A small network was shown many inputs. Here are its activations along a few directions, one row for each input.
In each table, some parts of the input vary, and every possible input appears once, in random order.
A made-up example of a description, with smaller parts first: one of 8 places around a ring, together with either a single point or one of 9 places along a line or (one of 2 separate values, together with one of 6 places along a line).
Shared parts are said once, and a part with two or three values counts as separate values.

Other details of the inputs vary at random and push rows far along two fixed directions, the same in every table; ignore that.

A family of inputs:
R1: [ 16  40  35 -31 -17  16 -32 -12  10  51   6 -12  -2]
R2: [-48 -10  42  57 -59  -3  89  38  22 -14  -8   6 -44]
R3: [  1  49  36 -36  17  11 -26 -34 -20  -1  -5 -22   6]
R4: [  4  51  20 -56 -23   9 -64 -14  42  29  13 -31   5]
R5: [ 85 -74 -74  26  14 -69   2  68   0 -16 -12  15  17]
R6: [ 27 -99 -84  18  -4 -23  -8  41  15 -12  14  29  34]
R7: [ -3  73  10 -58   7  13 -54 -38  -8  -5  14 -22   5]
R8: [-41  12  34  65 -59   3  54  29  21   2   2   6 -23]
R9: [-42  17  58  51   9   6  61   6 -17 -12 -24  22 -17]
R10: [ 12  28  40 -31 -16  16 -43 -10   5  38   2 -28 -11]
R11: [-52  -8  49  82 -50   0  66  39  11  -5  -1   8 -40]
R12: [ 40 -74 -80  10  52 -16 -33 -11 -27 -20  -7  40  35]
R13: [  32 -103  -80   20    0  -23   -7   37    5  -12   20   25   28]
R14: [-42  18  40  50  -6  19  64  13 -17 -42  -4   2 -27]
R15: [-37  28  45  62   1  16  61   0 -17  -9 -23  29 -20]
R16: [-52  -8  48  86 -28   6  73  36   4  32 -36   5 -33]
R17: [ 11  64  27 -72  30  29 -43 -28 -14  11  -5 -18   9]
R18: [-27 -13  59  50 -32  19  54  36   0   6 -15 -11 -32]
R19: [ 45 -83 -91  15  -6 -29 -29  11   7   3  28  30  36]
R20: [-54  10  56  81   7  13  75  16 -17 -16 -33  36 -33]
R21: [  22 -106  -74   31   32  -26  -19   31    0   32  -21   32   24]
R22: [ 11  65  16 -65  27  28 -41 -33 -17   1  14 -37   2]
R23: [ 30 -70 -99 -13  35 -27  -8 -12  11 -46  -2  40  36]
R24: [ 30 -69 -95  -2  37 -17 -19   4 -18 -43  13  31  42]
R25: [ 15  76  10 -49  18  21 -44 -50 -16  11  18 -26   4]
R26: [ 20  44  28 -53  -7  15 -59 -19   9  46  24 -39 -10]
R27: [ 19  56  21 -78  16  19 -32 -48 -17  -2  -6 -29  -7]
R28: [ 10  29  49 -41  -9   6 -32  -5  10  47   6 -19   1]
R29: [-55  13  45  85  -9   9  75  12 -16 -39 -10  20 -38]
R30: [  4  52  17 -58 -30   8 -62  -9  25  30  19 -30   3]
R31: [-31 -25  61  61 -42   6  88  29   2  -1 -21   1 -52]
R32: [ 24 -67 -97  36  24 -25  -2  -5 -18 -39  12  49  38]
R33: [-28 -12  66  56 -33   2  51  25   1  12 -11  -6 -27]
R34: [ 50 -98 -78   1  10 -17 -26  25   3  -4  28  17  29]
R35: [-39  30  34  67 -15  12  62  -4 -16 -32   0  13 -25]
R36: [ -5  73   5 -70   3  21 -44 -23   0 -14   9 -29  15]
R37: [-68   5  43  71  15  18  84  30 -21 -14 -52   7 -28]
R38: [ 19  41  34 -60 -21   3 -53 -18  11  31  34 -42   2]
R39: [ 35 -72 -98 -14  31 -29  -6 -11 -15 -44  10  36  28]
R40: [-67  15  44  78 -14  -3  80  14  12 -45 -21  18 -15]
R41: [-19  52  26 -39  34   7 -26 -25 -17  22 -26 -24   9]
R42: [ -3  74   8 -54  29  19 -48 -41 -15  32 -21 -25  12]
R43: [ 17  71  18 -51  13  24 -49 -50 -19   9   0 -23   9]
R44: [ 26  37  24 -77 -26   9 -37 -22  14  23  27 -41 -17]
R45: [-58 -19  61  77 -20  -4  73  43   3  29 -36  -2 -30]
R46: [ 17  62  14 -76  21  16 -27 -48 -14   0  12 -32 -12]
R47: [ 58 -92 -76  16   9 -19 -32   6  -3  17  10  28  34]
R48: [ 22  40  27 -64  -7  23 -48  -9   7  37  26 -50  -6]
R49: [-16  63  17 -41  -1   3 -26 -25   0 -14   8 -17  14]
R50: [-40 -16  63  82 -32  -2  78  34   3   8   3  -2 -38]
R51: [ -5  72   8 -68  11  22 -45 -29  16 -16   2 -29  17]
R52: [-32  -4  62  57 -23  10  45  31   8  26 -17  16 -34]
R53: [  1  69   3 -81  -3   9 -30 -39   3 -16   7 -23   1]
R54: [-52   8  52  82   2   3  86  10 -21 -28  -9  11 -31]
R55: [ 83 -41 -89   4  52 -63 -10  35 -23 -46 -19  21  30]
R56: [ 27 -79 -83  37  54 -19  -6  -2 -24 -25   6  45  24]
R57: [ 46 -78 -80 -16  54 -20  -6 -11 -19 -19 -10  50  28]
R58: [ 17  41  17 -79 -33   4 -37 -19  17  21  24 -40 -12]
R59: [ 18  26  39 -59 -13  11 -16 -10  12  40   0 -18 -18]
R60: [-55  -9  54  78 -48  -8  72  38  36  -9  -9   5 -23]
R61: [  5  38  25 -69   5  21 -53   0   8  58 -13 -49   2]
R62: [ 42 -95 -88 -12   1 -32 -15  12  35 -10   9  27  28]
R63: [ -1  83   2 -51   2  15 -48 -46  17  -6   6 -18  19]
R64: [-62   2  41  59   9   6  97  14 -18 -15 -54  12 -41]
R65: [ 12  28  42 -47  -8  23 -29   6   9  41   2 -23  -5]
R66: [  19  -63 -101   34   21  -25   -3    0   -8  -39    7   53   43]
R67: [  6  47  19 -67 -23  17 -52  -4  40  20  14 -41   9]
R68: [ 28 -68 -88   3  36 -34 -23  -7 -18 -36  17  35  47]
R69: [ 20 -71 -89   7  69 -20 -33  -2 -23   2 -28  38  38]
R70: [ 47 -93 -77  12  11 -25 -37  15   4   4  26  28  25]
R71: [ 27 -82 -77  29  39 -31  -1  -1 -22 -40  15  41  36]
R72: [ -8  77   6 -59   4  13 -55 -33   1  -6   8 -18  10]
R73: [ 40 -93 -77   4   2 -39 -30  18   6   0  28  23  39]
R74: [-48   2  53  74  -2  22  84  21 -24 -37 -31  10 -31]
R75: [ 55 -87 -83  19  14 -21 -27   6   0  18  27  25  28]
R76: [ 18  27  29 -52 -17  10 -13 -15   9  30  19 -37 -26]
R77: [ -8  76   9 -57  11  14 -57 -39  18  -7   1 -18  13]
R78: [ 14  62  13 -78   8  14 -29 -47 -10 -13  16 -29  -9]
R79: [  5  48  23 -63 -32  -1 -54 -10  24  28  24 -37  12]
R80: [-50   2  41  88 -56   3  72  31  37  -6  -9  12 -26]
R81: [-37  -4  49  89 -52   6  74  29   7  -1   7   7 -38]
R82: [-41 -12  47  36 -21   3  68  30   7  27 -38  -8 -43]
Description of these inputs: one of 2 separate values, together with either a single point or (one of 5 places along a line, together with one of 8 places along a line).
Question: The inputs of R70 and R29 match in every part but the choice among 2 separate values. If R21 is changed in the same way as R70 into R29, which row does it become?
Answer: R69
Question: The inputs of R3 and R33 match in every part but the choice among 2 separate values. If R24 is changed in the same way as R3 into R33, which row does it become?
Answer: R13
Question: The inputs of R55 and R5 match in every part but the choice among 2 separate values. If R7 is changed in the same way as R55 into R5, which row does it become?
Answer: R11
Question: Which other rows does R26 become when the choice among 2 separate values takes its other values? List them by row number.
Answer: R56
Question: Which other rows does R45 become when the choice among 2 separate values takes its other values? List them by row number.
Answer: R41

A family of inputs:
R83: [-19  55  54 -14 -12  16 -10   1   6  34  -7 -22  -7]
R84: [  3 -50 -10  40   8   1  27  16 -12   6  -2   8  -9]
R85: [ -6 -27 -24  45 -10  -7  20  15   8 -22   6  24   5]
R86: [-27 -18 -24  44  35  -4  24  -8 -16 -26 -23  35  12]
R87: [-12 -45  -9  35   3  -9  19  28   5   3 -19  17   8]
R88: [ 10 -48  -6  28   0  -8  37   5 -10 -12   7  22 -10]
R89: [ -3 -32 -28  21  -9 -17  38  23   2 -29  -1  14  -8]
R90: [-25  53  44 -26 -15  18  -3  -1   9  30 -18 -24 -14]
R91: [ -7  41  39 -35  -7  15   0   4   5  23 -16 -29 -25]
R92: [-30  69  47 -16  23  25  -3 -25 -22  10 -27 -13  -5]
R93: [ -6 -40 -12  47   3  -5  16  20  -3  13 -10  22   5]
R94: [-21  77  39 -25  13  15   9 -26 -23 -27  -7 -20 -16]
R95: [  3 -35 -18  38 -12 -13  25  13  -9 -25  13  19  -6]
R96: [-11 -36 -18  39 -10   1  24   3   3 -25  15  30   6]
R97: [-19 -38 -21  50  -1  -2  17   2   3  -2   6  19   6]
R98: [-11  44  57 -30  -9  14  -2   7   7  19 -14 -36 -24]
R99: [  0  49  53 -21 -16  19   8 -17   0  11   8 -31 -27]
R100: [-14  53  49 -26 -24  17   4 -20  -4  -5  24 -23 -22]
R101: [-19  68  42 -16 -24  15  -5  -5  17  -2   9 -21  -7]
R102: [  7 -45  -8  40   8  -7  23  25  -7   7  -9  15 -10]
R103: [-21 -34 -27  34  -3 -11  23  16  15  -6 -13  24   3]
R104: [-21  65  39 -19 -30  12  -4  -8  17  -4   1 -26  -6]
R105: [  3 -31 -18  33  -5 -20  31  25  -1 -25   9  16  -1]
R106: [-33  52  50 -13 -18  23 -11 -27  10  18  12 -13 -11]
R107: [-11  40  61 -23  -9  26  -1 -13  -6  26   4 -24 -26]
R108: [-11 -45 -13  47   3   2  20  11  -9  12  -3  16   6]
R109: [ 69 -16 -78 -90  21 -24 -88 -22   1  -1  27 -14  45]
R110: [ 15 -42  -9  35  -5 -13  30  12 -10 -10   0  19 -11]
R111: [ -2 -37 -18  25  -7 -20  31  26   3 -34   2  10  -2]
R112: [-18 -35 -20  42  -5 -16  18  15  13  -6 -11  20  10]
R113: [ 78 -27 -66 -97  31 -22 -84 -19   5   8  15 -15  38]
R114: [-12 -28 -31  29 -11  -8  30  19  14 -27  -6  22   3]
R115: [ 15 -38  -9  30   2 -19  36  24  -2 -11  -4  16  -6]
R116: [-11 -33 -21  33  -9 -10  23  22  16 -32  -3  18   9]
R117: [-21 -38 -17  38  -1 -13  17  19  17 -12 -10  20   8]
R118: [ -6  50  57 -22  -7  14  -3   5   3  27  -7 -30 -22]
R119: [ 12 -41 -12  27  -4 -22  38  21  -2 -13 -12  10  -6]
R120: [-27  61  44  -7 -18  15 -15 -15  15  21   3 -20 -12]
R121: [ -9  63  43 -19 -24   9   0  -8   2  -2  15 -29 -23]
R122: [  57  -31  -63  -79   35    0 -101  -36   -6   38   25    4   51]
R123: [  77  -22  -76 -101   30  -19  -77  -22    3   13   12  -11   33]
R124: [-20  61  41 -11 -26  28  -6 -20  13  -1  16 -23 -10]
R125: [ 72  -6 -73 -91  68 -12 -77 -45 -28  -7   2   0  42]
R126: [-16 -32 -18  45   1 -13  17  18  13  -3  -3  26  10]
R127: [-16 -36 -17  51  -6  -7  11   6   4  -2   1  29   5]
R128: [ -5 -30 -13  34  45  -1  33   6 -32 -18 -31  24  -4]
R129: [-19  64  42 -10 -32  21 -11 -16   9  -1  13 -18 -12]
R130: [ -9 -42 -12  39   0 -12  20  24   0   9 -20  17  10]
R131: [  6 -48  -6  40   3  -4  20  20 -12   6  -7  18 -10]
R132: [ 73 -29 -66 -88  36 -15 -93 -16  -1  30   7 -15  41]
R133: [  3  55  52 -22 -17   9   5  -8   1  13   2 -29 -28]
R134: [ 51   5 -85 -80  58  -3 -90 -48 -15 -20  10   8  58]
R135: [-14  57  42 -19 -24  17   4 -17  -4  -3  22 -36 -21]
R136: [-19  51  54  -9 -19  22 -16 -11  -2  34  -3 -19 -12]
Question: The inputs of R114 and R89 match in every part but one. If R124 is changed in the same way as R114 into R89, which row does it become?
Answer: R135
Question: The inputs of R94 and R86 match in every part but one. If R100 is changed in the same way as R94 into R86, which row does it become?
Answer: R106
Question: What do these inputs look like to the network?
Answer: one of 6 places around a ring, together with either a single point or one of 8 places along a line
Question: List by row number the other rows that have the place on the ring of 6 in common with R108.
Answer: R83, R87, R90, R92, R93, R122, R130, R136

A family of inputs:
R137: [-88  99 111  34 -61  32  55   5  27   0 -11 -28 -45]
R138: [ -6 -74 -37  66  14 -12  15  26  -3   6 -11  37  17]
R139: [-53  65 118  26 -35  30  55  10   0  22 -15 -31 -55]
R140: [  47   51   -8 -108   -7    5  -77  -29   10   17   31  -48    9]
R141: [ -5 -66 -81  68  46 -23  52   0 -30 -85  -9  64  23]
R142: [  11 -111  -55   77   15  -22   36   30   -9    2   -8   53   11]
R143: [-69  75  74  47  20  27  76 -16 -37 -38 -40   4 -37]
R144: [  62   32  -10 -112   26   -2  -86  -23   -2   40    2  -39   17]
R145: [ 66   9 -43 -96   8 -17 -74 -16  11   6  21 -25  24]
R146: [-66  94 117  35 -69  30  61   3  18   4   3 -31 -58]
R147: [  21 -115  -56   64   21  -26   47   42  -16   -9  -14   39    2]
R148: [ 55   2 -39 -86   3  -6 -82 -26  11  11  38 -21  30]
R149: [ -2 -98 -70  82  -4 -28  27  34   9 -27   9  51  24]
R150: [  27   37  -20  -97   24   12 -106  -39   10   50    4  -26   37]
Question: What do these inputs look like to the network?
Answer: one of 2 separate values, together with either a single point or one of 6 places along a line
Question: The inputs of R139 and R148 match in every part but the choice among 2 separate values. If R142 is changed in the same way as R139 into R148, which row does it become?
Answer: R146
Question: Which other rows does R138 become when the choice among 2 separate values takes its other values? List them by row number.
Answer: R149

A family of inputs:
R151: [  18   77   48 -104  -34    3  -63   -4   40   48   11  -72  -10]
R152: [ -8 -52 -50  56  26 -13   1  17   0  -8  -6  42  29]
R153: [ -3  86  33 -68  15  31 -68 -39   5  36 -12 -39  12]
R154: [ 46 -16   1 -58  -9   8 -74 -14  11  54  40 -29  15]
R155: [ 67 -80 -79 -20   0 -25 -55   6   9  41  27  10  28]
R156: [-99  97 122  78 -65  34 113  10   7 -46 -12 -27 -75]
R157: [-26 -80  16 102 -48 -15  92  74  18  -6 -18  33 -32]
R158: [  6 -66 -45  29  48 -11  25  10 -30 -16 -19  33  -1]
R159: [ -8 102  31 -87 -16  24 -56 -55  21   4  28 -33   9]
R160: [-20 -58   1 105   8 -26 104  34 -23 -61 -24  45 -25]
R161: [ 66 -64 -88 -26  60 -21 -24 -13 -26 -17  -2  31  33]
R162: [-12  16   5  16  -5  -3  40   9 -15 -41   6   1  -6]
R163: [ 39 -64 -78 -29  58 -17 -47 -16 -23  11 -15  22  49]
R164: [-66 101  84   7 -38  29  13 -20   7   2  -3 -18 -25]
Question: What do these inputs look like to the network?
Answer: either one of 4 places along a line or one of 10 places around a ring
